Each row has a name. Each question is about the rows just above it. Places in a row count from 0.

[ 3.32 -0.56 -4.23 -3.12  0.13  4.98  1.62 -3.94 -1.15 -4.13  1.89 -0.73
 -2.23 -0.63  5.99  0.84  4.59 -0.28 -4.92  2.35  3.65 -1.30 -3.38 -4.19
  2.33  2.55 -5.15  8.16  0.62 -0.78 -3.22  0.94  3.51  1.38 -2.52 -0.35
  3.84  2.32 -6.69  6.47 -4.20  0.71 -1.22 -3.28  3.27 -1.15  3.41 -1.11
  1.34  3.55 -0.61  4.73 -4.73  2.95 -2.90  6.75  0.24  3.96 -0.59  2.96
  2.19] = j539
[-6.65  2.74 -1.00 -1.84  2.55 -4.17 -1.41 -2.53  1.44  0.47  2.60 -3.91
 -1.40  1.65 -0.05  1.32 -6.36  1.39 -1.21 -2.74  6.11  4.00  2.96  2.32
 -2.57 -5.68  1.70  2.33  0.79 -3.52  0.51  1.64 -7.19  8.00 -1.83  4.80
 -0.80  2.05 -1.22  2.23  4.63  4.93  1.80 -3.32 -3.07  4.03  3.57  0.28
 -3.16  6.15  2.63 -6.78 -0.51 -0.22  2.56  5.70  2.35  1.38 -2.86  0.13
  1.88] = j924
[ 1.62 -0.35 -3.70 -0.39  2.67  5.21 -0.86  4.76  1.77 -0.10  2.25  3.76
  2.34  4.21  1.18 -3.78  0.56  0.99  4.93 -1.52  4.71  7.33  6.16 -1.77
  4.02 -3.57 -0.45 -2.87  4.64  1.23  0.90 -3.14  4.84 -0.17 -1.38  3.91
  3.35 -0.76  2.14 -0.37 -0.34  1.73  0.56  0.56 -2.44 -1.44  0.96 -5.71
  0.98  5.43 -0.15  0.96  4.04 -4.39  6.30  2.21  0.30  1.46 -5.42 -0.62
  5.49] = j38
[ 0.93 -0.44  3.88  1.27  3.42 -7.73 -2.16  1.66 -2.73  2.93 -2.24  4.10
 -0.98 -1.22  0.64 -2.60 -6.22  4.10  5.06 -6.31  3.43 -2.32  3.71  5.63
  1.19 -0.54  6.73 -7.99 -2.36  2.08  3.90  0.88 -6.30 -2.26 -0.88 -0.26
 -3.94 -2.30  4.42  0.82  7.61 -0.08  1.30  0.81 -2.98 -1.35 -1.03  0.81
  3.87 -4.25 -1.19 -1.90  1.62 -2.89  0.88  3.49 -1.96 -1.80  0.79  0.21
 -3.30] = j701
[ 3.32 -0.56 -4.23 -3.12  0.13  4.98  1.62 -3.94 -1.15 -4.13  1.89 -0.73
 -2.23 -0.63  5.99  0.84  4.59 -0.28 -4.92  2.35  3.65 -1.30 -3.38 -4.19
  2.33  2.55 -5.15  8.16  0.62 -0.78 -3.22  0.94  3.51  1.38 -2.52 -0.35
  3.84  2.32 -6.69  6.47 -4.20  0.71 -5.92 -3.28  3.27 -1.15  3.41 -1.11
  1.34  3.55 -0.61  4.73 -4.73  2.95 -2.90  6.75  0.24  3.96 -0.59  2.96
  2.19] = j616
[-2.57  2.76 -4.76 -3.39  0.25 -2.10  0.82 -3.83 -1.79 -1.13  1.74 -3.58
 -6.26  4.17  0.14 -4.54 -0.28  2.56 -3.32 -2.41  6.24  1.05 -0.34  3.35
 -4.53 -1.70 -0.50  0.97 -0.17 -5.42  0.61  0.08 -7.70  6.74 -2.33  2.31
  0.11  4.94 -1.79  4.47  1.12 -3.60  4.05 -3.34 -0.91  1.30  1.54 -1.37
 -4.68 -0.96 -0.33 -6.47 -3.21 -4.91  0.37  2.74  5.67  3.09 -3.19 -3.49
  1.53] = j280
Shared by j539 and j280:  [-0.28]
Whose row is [-6.65  2.74 -1.00 -1.84  2.55 -4.17 -1.41 -2.53  1.44  0.47  2.60 -3.91
 -1.40  1.65 -0.05  1.32 -6.36  1.39 -1.21 -2.74  6.11  4.00  2.96  2.32
 -2.57 -5.68  1.70  2.33  0.79 -3.52  0.51  1.64 -7.19  8.00 -1.83  4.80
 -0.80  2.05 -1.22  2.23  4.63  4.93  1.80 -3.32 -3.07  4.03  3.57  0.28
 -3.16  6.15  2.63 -6.78 -0.51 -0.22  2.56  5.70  2.35  1.38 -2.86  0.13
  1.88]?  j924
Which value is in both j38 and j924?  [4.93]
Shared by j38 and j701:  [1.62]
The value that j280 holds more than once:  [-1.79]
The one value in j701 and j38:  [1.62]

[ 2.52  4.25 -2.44  5.98]  j184
[-3.91  7.43  7.43  7.43]  j676
[-1.21  0.22  2.11  1.34]  j620
[7.44 6.92 6.92 6.92]  j451
Every place of [7.43] in j676:  1 2 3
The value that j676 holds more than once:  [7.43]
Repeated in j451:  [6.92]
[-3.91  7.43  7.43  7.43] is in which row?  j676
At which places does j451 hold [6.92]?  1 2 3

[ 2.34 -5.41 -1.30 -8.73  4.96  1.16] : j899
[-5.53 -2.38 -2.02  1.75  0.67 -1.58] : j191
[-0.48 -1.71 -2.34 -0.67 -0.48 -2.48] : j266
[-3.16 -1.71 -2.34 -1.53 -1.22 -0.57] : j894
[-5.93  0.79 -2.73  1.89  0.79 -3.06] : j24
[ 1.67 -3.68  0.10 -5.71  4.65  0.48] : j545
[-3.45 -2.59 -3.21 -2.10 -1.33 -0.92] : j196
[-3.29 -2.63 -3.86 -0.01 -0.62 -2.22] : j423
Every place of [0.79] in j24:  1 4
Every place of [-0.48] in j266:  0 4
Repeated in j24:  [0.79]

[-3.64  2.24  6.91  8.47  6.90 -6.25  7.82] = j595
[ 5.14  2.60  6.08  1.71  5.13 -7.62  5.43] = j351
[-3.94 -2.55 -5.91  5.45 -3.29  1.25  9.24] = j952
[ 3.47  1.24 -8.82  3.47 -2.45 -2.64 -8.41] = j530
[-4.42 -2.69  4.88  8.83  7.82  7.76  0.67] = j668
[-6.63  5.42  3.51 -2.40 -6.06 -8.65  1.24] = j43
[-2.92  7.53  1.59 -7.19 -9.20 -6.15 -7.45] = j130
[ 4.87  4.87  6.54 -1.91 -3.64 -2.00 -6.76] = j177
[-1.34 -2.11 -4.24  5.10  5.10  5.10  5.10] = j198
[ 5.55  7.27  6.90 -7.04  2.93 -2.43 -8.65] = j793
[ 7.73  5.80  0.28  5.31  8.18  3.55 -1.64] = j607
[ 5.13 -5.06  1.94  4.15 -1.13 -6.93  4.65] = j827
Which value appears more than once in j198?  [5.10]
Shared by j43 and j530:  [1.24]
Which value is in both j827 and j351?  [5.13]
Repeated in j177:  [4.87]
Shared by j595 and j668:  [7.82]
The one value in j595 and j793:  [6.90]

[ 1.97 -9.02 -8.24 -2.35 -1.39 -5.28 -5.38 -8.26 -8.48  2.37  3.14 -8.06
 -8.58 -2.46 -8.22 -6.43 -8.69 -1.14 -8.12  0.26 -8.71 -2.35  0.08 -8.75
 -7.69 -2.35 -9.09 -9.02  2.90 -5.21 -8.90 -8.90 -1.54  3.55 -9.05] -> j824
[-5.25  2.37  3.54 -7.40 -3.84 -5.15  1.89  2.39  7.00 -6.94 -8.09 -3.21
  8.66 -6.08  8.15  5.46 -4.59 -8.37 -8.69 -8.05  2.02 -1.67 -8.34  5.48
  5.00 -5.45 -1.19  4.50 -9.06 -4.35  0.54  4.11 -7.01 -8.04 -2.55] -> j561
[-1.37 -8.03 -4.99 -7.02 -1.82 -8.92  0.61 -8.28 -1.65 -1.31  1.35 -8.06
  3.72 -8.00  3.28  1.78 -8.63 -7.09 -8.99 -8.34  0.61 -4.16 -5.57 -2.53
 -2.16 -4.14 -8.77 -3.58 -1.71 -6.89 -8.97  0.61 -3.74  0.81 -8.64] -> j885
Which value is in both j561 and j885?  [-8.34]
Which value appears more than once in j885?  [0.61]
Every place of [-9.02] in j824:  1 27
Whose row is [-5.25  2.37  3.54 -7.40 -3.84 -5.15  1.89  2.39  7.00 -6.94 -8.09 -3.21
  8.66 -6.08  8.15  5.46 -4.59 -8.37 -8.69 -8.05  2.02 -1.67 -8.34  5.48
  5.00 -5.45 -1.19  4.50 -9.06 -4.35  0.54  4.11 -7.01 -8.04 -2.55]?  j561
Which value is in both j824 and j885?  [-8.06]

[ 2.93  4.76 -1.73  2.94  3.18  2.20]  j624
[-7.11 -1.33 -1.73  1.33  3.92  3.29]  j685
[-6.15 -1.66 -3.63  3.05  4.30  3.08]  j96
[-0.58  4.75  1.82 -0.58  4.75 -0.58]  j306
[-7.11 -7.11 -7.11  1.33 -5.53  2.94]  j812
At which places does j306 hold [-0.58]?  0 3 5
Every place of [-7.11] in j812:  0 1 2
Every place of [3.08] in j96:  5
Every place of [3.05] in j96:  3
Places of [4.75] in row j306:  1 4
Which value is in both j812 and j624?  [2.94]

[-4.02 -7.73 -1.79  0.30 -0.80 -3.71 -7.73  1.20 -2.37 -3.01] : j128
[-3.55 -1.91 -9.80  2.71 -9.80 -1.49 -9.80  1.65 -5.23 -1.23] : j549
[-3.75  1.99 -0.50  0.69  0.09 -3.51 -5.48  0.01 -1.59 -1.20] : j49
[ 0.39 -4.63 -2.72 -1.91 -4.84  1.57 -6.62 -0.19 -5.08 -1.94] : j652
[-4.90  1.29 -2.33 -8.73  3.44 -6.70  4.05 -1.81  2.09  1.80] : j107
[-3.75  1.99 -0.50  0.69  0.09 -3.51 -5.48  0.01 -1.59 -1.08] : j673
Which value appears more than once in j549?  [-9.80]
Repeated in j128:  [-7.73]

[-1.19 -0.94 -0.31  4.56  0.14 -1.20  3.03 -2.87  4.56  0.18  4.12  0.31
 -0.49 -1.85  4.56 -1.21  0.90  5.09  4.56  5.05 -1.79  2.00  0.25 -5.76
 -0.63 -2.98 -1.20] -> j37
[-0.55 -0.72 -0.74 -5.70  0.88 -2.98  3.46 -0.88 -1.72 -1.76  6.40 -3.70
 -2.83 -2.83  4.24 -5.93  0.99  5.21 -2.99  2.92 -1.21  2.43 -2.77 -4.95
 -3.16 -0.11  1.55] -> j328
[-1.19 -0.94 -0.31 -5.89  0.14 -1.20  3.03 -2.87 -2.95  0.18  4.12  0.31
 -0.49 -1.85  1.00 -1.21  0.90  5.09 -1.86  5.05 -1.60 -1.92  1.63 -5.57
 -2.12 -2.85  7.64] -> j977
Every place of [0.99] in j328:  16
Whose row is [-0.55 -0.72 -0.74 -5.70  0.88 -2.98  3.46 -0.88 -1.72 -1.76  6.40 -3.70
 -2.83 -2.83  4.24 -5.93  0.99  5.21 -2.99  2.92 -1.21  2.43 -2.77 -4.95
 -3.16 -0.11  1.55]?  j328
Which value is in both j977 and j328?  [-1.21]
Whose row is [-1.19 -0.94 -0.31 -5.89  0.14 -1.20  3.03 -2.87 -2.95  0.18  4.12  0.31
 -0.49 -1.85  1.00 -1.21  0.90  5.09 -1.86  5.05 -1.60 -1.92  1.63 -5.57
 -2.12 -2.85  7.64]?  j977

[ 6.58 -2.80 -2.40 -6.33 -6.95  1.69 -6.33  7.20 -5.14  5.81  0.43 -6.96
 -3.81  2.81] : j798
[-0.61 -5.17 -6.69 -3.32  0.75  0.83  0.38 -5.37 -2.35 -3.33  5.91 -5.20
  3.94 -6.33] : j74
[ 3.94 -7.22 -7.28  3.14  6.54  5.90  2.68  6.54 -2.99 -0.73  5.40 -2.04
 -2.20 -2.55] : j810
[ 7.04 -6.48 -1.79 -6.24  6.41 -2.16  0.27  3.04  5.41 -0.51  6.41  5.90
 -2.20 -5.45] : j895
[ 1.07  0.66  7.62  0.31 -0.05  6.07 -3.43 -6.34  2.36 -5.22  6.57  0.11
 -1.75 -3.09] : j411
[ 6.58 -2.80 -2.40 -6.33 -6.95  1.69 -6.33  7.20 -5.14  5.81  0.43 -6.96
 -3.81  2.81] is in which row?  j798
Repeated in j895:  [6.41]
The one value in j74 and j798:  [-6.33]
Which value appears more than once in j810?  [6.54]
Which value appears more than once in j798?  [-6.33]
The one value in j74 and j810:  [3.94]
Whose row is [ 7.04 -6.48 -1.79 -6.24  6.41 -2.16  0.27  3.04  5.41 -0.51  6.41  5.90
 -2.20 -5.45]?  j895

[-2.03  3.57  2.87  2.81  1.09 -4.60  2.12 -2.91  1.50  1.49  5.59 -4.80
  2.12  1.15  1.49  1.50] -> j563
[ 0.72  0.00 -3.57 -3.83 -5.97  0.29 -1.12 -0.72 -0.44 -1.62 -6.54 -0.29
 -5.62 -3.06 -0.24 -1.29] -> j133
[ 0.72  0.00 -3.57 -3.83 -5.97  0.29 -1.12 -0.72 -0.44 -1.62  1.48 -0.29
 -5.62 -3.06 -0.24 -1.29] -> j960
[ 2.31 -1.33 -0.67 -1.33 -3.11 -6.33  1.79 -6.84  1.89  1.33  1.88 -5.66
 -1.33  4.57 -1.33  1.05] -> j435
[-5.64 -5.62 -9.04  2.73 -5.62  4.49 -7.65 -5.64 -7.12 -7.09 -6.93  2.42
 -7.55 -6.76 -7.56 -6.45] -> j753
Which value appears more than once in j435?  [-1.33]
Whose row is [ 2.31 -1.33 -0.67 -1.33 -3.11 -6.33  1.79 -6.84  1.89  1.33  1.88 -5.66
 -1.33  4.57 -1.33  1.05]?  j435
Places of [1.49] in row j563:  9 14
Which row holds [ 0.72  0.00 -3.57 -3.83 -5.97  0.29 -1.12 -0.72 -0.44 -1.62  1.48 -0.29
 -5.62 -3.06 -0.24 -1.29]?  j960

[-5.60  0.80 -1.30 -7.65 -5.59  0.99  1.65 -6.27] -> j988
[-4.38 -6.29  0.80 -6.92 -0.83 -2.18 -2.18  0.81] -> j577
[-5.60 -4.04 -5.60 -5.60 -5.60 -5.60 -5.60 -4.04] -> j251
Shared by j988 and j251:  [-5.60]
Whose row is [-4.38 -6.29  0.80 -6.92 -0.83 -2.18 -2.18  0.81]?  j577
Which value appears more than once in j577?  [-2.18]
Places of [-5.60] in row j251:  0 2 3 4 5 6
Shared by j577 and j988:  [0.80]
Which value is in both j251 and j988?  [-5.60]

